A small network was shown many inputs. Here are its activations along a few directions, one row for each input.
Each table varies a few parts of the input and shows all the possible inputs, shuffled.
A made-up example of a description, with smaller parts first: values(2) and (point or line(11) or (line(4) and ring(8))).
Shared parts are said once, and a part with two or three values counts as separate values.
In the rows, 128 means zero.

Other details of the inputs shift rows strongly along two fixed directions, in all tables alike. That doesn't count.

Table:
x1: [162 130 101 136 166 122 105 146 113 139 133]
x2: [ 88 163 223 151 149 159  71 168 145 140  69]
x3: [ 78 186 199 155 158 144  56 157 122 150  69]
x4: [126 134 117 131 114  96 169 151 140 161 126]
x5: [123 140 192  84  83 160  94 149  75  88 146]
x6: [100 179 175 125  64 161 145 111  78  81 121]
x7: [136 113 116 111  62 142 157  90  90 127 159]
x8: [157 137  84 119 106 126 145 119  62  93 142]
x9: [161 121 142  79 109 151 130  74 127  88 150]
x10: [146 163 128  72 132 107 139  96  98  93 160]
x11: [136  93  91 211 159 124 134 144 175 209  93]
x12: [ 96 153 136 121  87 110 110 144  50  58 122]
x13: [113 136 172 124  72 140 127 164  96  45 144]
x14: [172  97 122 170 203 129 116 177 177 190 105]
x15: [118 146 186 108  56 173 125 152  83  90 149]
x16: [191 112  79 110 112 128 213  95 106 172 176]
x17: [115 135 102 176 189  96 131 109 181 204  83]
x18: [203  92  45  95 146 111 137  78 117 125 177]
x19: [ 82 109  90 135 153 160 172 132 138 143 134]
x20: [ 74 153 176 169 161 108  43 197 115 126  81]
x21: [ 98 137 159 119  60 139 112 138 132  39 141]
x22: [143 140 151 131 137 129 174 134 167 141 132]
x23: [ 87 185 159 103  87 120 126 117  66  74 117]
x24: [  7 143 142 159 163 163  78 179 114 139  65]
x25: [149 114 100 211 171 126 153 168 161 207  97]
x26: [135  99  75 193 178 110 109 137 154 209  79]
x27: [107 124 179 108  43 172 107 129  98  89 146]
x28: [105  93 115  94 184 162 134 143 156 127 140]
x29: [189 124  69  56 151  73 167 108 126 144 178]
x30: [134 117 136 179 175 125 147 129 227 192 106]
x31: [208  73  66 120 117 138 183  96 154 127 176]
x32: [ 95 147 154 141  67 125 132 152  71  58 133]
x33: [140 112 139 153 201 112 118 124 218 187 105]
x34: [142 165 117  97 108 133 161  81  75 109 130]
x35: [ 82 169 220 177 122 173  99 173 154 144  70]
x36: [108 148 184 118  59 178 115 105 118  66 127]
x37: [ 64 164 180 172 123 140  68 181  87 179  64]
x38: [126 133  80 105 100  95 137  94 105  79 140]
x39: [147  85 124 131 154 108 109 133 160 119 139]
x40: [131 130 121 157 117 143 156  88 147 158 112]
x41: [135 120 101  93  82 128 134  83  69 128 145]
x42: [138 144 104 101  97 135 143  59  89 104 129]
x43: [139 115 134 154 165 102 156 185 206 210 106]
x44: [189  90  52  97 161  84 143  81 131 118 183]
x45: [184 109  49  85 157  81 148  80 149 115 176]
x46: [194  72  72 119 127 111 190  96 164 114 185]
x47: [146 119 141  91 146  97 131 161 156 145 132]
x48: [123  91  98 210 169  98 140 144 185 196 102]
x49: [ 86 169 143  88  69 101 114 147  64  82 120]
x50: [ 53 179 201 188 119 131 111 172 137 147  69]
x51: [ 21 143 156 139 183 165  49 183 129 132  85]
x52: [159  97 139  71  94 145 120  99 107 112 168]
x53: [157  92 130 161 209  98 124 177 184 183 107]
x54: [127 126  96 123  80 110 160 101 125  78 154]
x55: [129 135 116 157 210  98 103 113 195 196 105]
x56: [203 118  78  73 152 115 161  93  98 166 184]
x57: [131 115  83 117 103  98 132  95  86  81 147]
x58: [195 121  74  78 150 122 154  43 129 135 167]
x59: [220  95  74 120 130 140 202 120 139 125 180]
x60: [139 104 115 148 187 116  89 129 159 234 109]
x61: [ 88 114 185 174 133 152  32 184 146 125  77]
x62: [102 132 164  96  87 125  81 135 124  36 138]
x63: [ 61 126 152  93  94 195 133 149 110  50 150]
x64: [ 80 165 162 132  60 139 128  98 106  63 133]
x65: [149 135 155 105 163 116 144 130 158 137 131]
Description of these inputs: ring(5) and (point or (values(2) and ring(6))).
The inputs of x42 and x40 match in every part but the ring(5) part. If x49 is changed in the same way as x42 into x40, which row does it become?
> x4
Which other rows does x58 become when the ring(6) part takes its other values? List them by row number.
> x18, x44, x45, x55, x60
Which other rows does x38 become when the ring(5) part takes its other values? List them by row number.
> x21, x45, x54, x62
List by row number the other rows that have the ring(5) part in common with x27.
> x13, x15, x21, x22, x30, x31, x35, x36, x43, x46, x59, x63
Which other rows does x56 become when the ring(6) part takes its other values? List them by row number.
> x1, x3, x10, x20, x29

Table:
x66: [125 126 124  78  75 149 135  96  88  36 185]
x67: [153 122  74 109 131 103 172  96 120 151 147]
x68: [100 144 197 124  86 141  94 160 110  82 118]
x69: [ 86 159 194 118  90 163  91 154 103  93 116]
x70: [122 142 116  85  72 145 169  87  72  67 167]
x71: [180 108  89  90 163 108 146 111 118 137 156]
x72: [153 126  97 143 173 110 135 127 132 189 117]
x73: [183 117 117 105 132 115 178 112 141 144 163]
x74: [ 77 166 157 150 104 130 111 147 108 106  97]
x75: [111 136 140 138 168 111 103 143 153 178 104]
x76: [140 121 140 170 172 144 121 141 180 207  92]
x77: [100 154 165 122 129 129  78 154  92 116 114]
x78: [136 135 103  84  71 129 134  99  46  50 161]
x79: [ 89 141 172 155  71 140 110 155 103  94 106]
x80: [134 133 111  94  76 126 144  93  90  38 166]
x81: [151 133 101  82  69 147 185  92  79  81 174]
x82: [119 144 150 165 164 123 105 136 165 168  87]
x83: [183  96 102 109 130 116 171 120 150 127 163]
x84: [ 98 118 127 171 154 135 130 139 154 169  95]
x85: [ 87 126 136 157 129 119  84 146 136 133  98]
x86: [118 137 157 177 138 126 125 160 156 185  93]
x87: [ 80 164 183 134  76 165  98 148  96  98 107]
x88: [181 107 103  76 125 138 174 100 128 113 172]
x89: [110 151 159 130 118 135  75 135  90 115 108]
x90: [149  94 114 185 166 111 149 149 184 193 113]
x91: [ 80 160 182 147  63 142 113 160  90  94 109]
x92: [103 152 138 124 111 123 109 122 109 127 117]
x93: [109 111 136 178 148 142 114 159 163 166  99]
x94: [145  98 116 155 184 135 133 159 193 193 107]
x95: [150 122 130  92  62 134 146 113  95  46 182]
x96: [194  87  65 111 150 128 184 102 162 149 177]
x97: [100 132 150 129 135 129  71 167 107 108 108]
x98: [113 121 129 159 124 147 130 145 140 152 102]
x99: [109 117 121 158 164 111  91 151 166 167 108]
x100: [ 91 143 142 168 129 124 110 147 136 129  88]
x101: [211 107  95  98 119 119 194  79 136 138 174]
x102: [113 158 139 133 117 126 128 123 119 115 118]
x103: [112 134 151 153 175 116 104 155 171 158  90]
x104: [193  87  47 115 163 100 168  96 127 152 165]
x105: [152  97  87 120 140 129 168  95 140 127 157]
x106: [ 80 143 183 117 113 153  89 142 115  89 114]
x107: [112 141 159 126 120 151 112 111 123 118 119]
x108: [ 75 164 159 138  91 135  84 155  64  95 107]
x109: [ 95 135 158 131 145 119  80 151 138 139  99]
x110: [187 121  82  98 168 102 185  92 156 152 160]
x111: [133 122 128 134 178 129 142 124 166 181 123]
x112: [163 106  82  76 129 109 148  97 125 104 168]
x113: [130 125 117 149 166 131 151 118 158 185 114]
x114: [189 101  61 112 163 102 179  95 164 135 170]
x115: [132 124 126  61  81 149 141  96  89  37 178]
x116: [ 97 151 163 132 116 130  78 127 117 126 101]
x117: [117 135 138 119 129 125 112 140 137  93 124]
x118: [106 116 112 179 171 107 113 146 165 199  80]
x119: [153 103  88 146 179 108 118 140 148 166 131]
The inputs of x85 and x80 match in every part but one. If x116 is changed in the same way as x85 into x80, which row does it become?
> x82
The inputs of x78 and x84 match in every part but one. If x77 is changed in the same way as x78 into x84, which row does it become?
> x111
Describe the family of inputs behind these rows.
> line(6) and ring(9)
Start at x96 and move only the ring(9) part, one step at a time. The first step leads to x94. Which rows follow, in order?
> x88, x69, x76, x87, x81, x98, x93
Which other rows does x86 become when the line(6) part takes its other values? List them by row number.
> x72, x87, x92, x102, x113
Start at x83 and move only the ring(9) part, one step at a time. The first step leads to x95. Which rows follow, in order?
> x90, x79, x91, x86, x101, x73, x68
